These are the activations of a small neural network, seen along a few directions. Each row is one input.
In each table, some parts of the input vary, and every possible input appears once, in random order.
Descriptions start from the smaller parts, as in this example, which fits no table here: ring(8) and (point or ring(11) or (values(3) and line(6))).
Shared parts are said once, and a part with two or three values counts as separate values.
In the rows, 128 means zero.

Other details of the inputs shift rows strongly along three fixed directions, in all tables alike. That doesn't count.

Table:
row 1: [150  87  98  96 186 123 101 119 138 110 165 137]
row 2: [148 161 155 125 123 164 148 132 118 137 114 151]
row 3: [178 162 106 200 174 114  92 112  62 135 207  93]
row 4: [136  73  90  82 186 110 103 101 144 101 147 134]
row 5: [136 116 139 101 119 148 136 139 140 131 106 152]
row 6: [113  96 130 139  79  88 100 161 126 137 103 101]
row 7: [118 156 137 121 126 163 162 122 131 133 118 139]
row 8: [133 135 133 118 128 146 146 137 144 123 120 155]
row 9: [101 124 121 162  79 103 121 144 115 130 121  92]
row 10: [135 148 152 121 124 152 147 126 156 136 127 153]
row 11: [167 105 118  95 191 130 106 108 117 116 150 123]
row 12: [126  60  90  74 172 122 108 110 146 102 153 124]
row 13: [ 97 131 129 158  82  97 127 141 116 128 114  87]
row 14: [135 154 141 124 140 149 152 131 136 131 123 149]
row 15: [ 70  39 112  56  92 112 127 153 193 106  83 138]
row 16: [139  87 105  86 186 113  97  89 153 113 158 128]
row 17: [127 160 137 148 123 168 152 122 122 139 130 168]
row 18: [128 160 136 142 124 165 153 121 124 135 125 165]
row 19: [148 141 154 112 126 155 132 121 142 143 122 143]
row 20: [124 165 140 132 134 154 159 117 129 138 117 157]
row 21: [166 182 110 197 166 125 108  94  48 130 202  77]
row 22: [138 166 146 133 138 154 159 130 131 137 125 151]
row 23: [113 118 138  96 119 147 144 115 161 128 125 137]
row 24: [107 123 134 154  87  81 117 157 130 124 108  99]
row 25: [129  97 136  85 117 135 133 142 153 124  94 148]
row 26: [108 152 131 176  93  97 119 136 106 132 119 104]
row 27: [161 117 108 118 184 135 117 113 123 115 166 137]
row 28: [136 163 149 135 129 155 159 133 131 130 123 155]
row 29: [123 148 132 135 125 162 145 124 128 136 131 167]
row 30: [140 141 149 109 133 151 146 132 132 140 106 144]
row 31: [117 117 135 154  74 100 104 162 116 144 109 104]
row 32: [121 158 139 125 127 164 163 120 126 132 123 140]
row 33: [123  92  92 140 161  59  78 113 113 116 148  74]
row 34: [110 157 133 182  94  99 124 134 104 137 120 104]
row 35: [ 90  98 114 137  77  86 115 148 133 120 108  87]
row 36: [117 118 137 141  93  84 107 153 120 138  99  88]
Description of these inputs: line(4) and (point or line(8)).
- The inputs of row 25 and row 35 match in every part but the line(4) part. If row 19 is changed in the same way as row 25 into row 35, which row does it become? => row 23
- A walk changes only the line(8) part. It starts at row 20 and steps to row 33. List the rest of the walk in order. => row 34, row 26, row 4, row 18, row 17, row 29
- A walk changes only the line(8) part. It starts at row 30 and steps to row 36. List the rest of the walk in order. => row 11, row 2, row 25, row 5, row 6, row 31
- Which other rows agree with row 24 in the line(4) part? List them by row number. => row 1, row 3, row 8, row 10, row 14, row 22, row 27, row 28
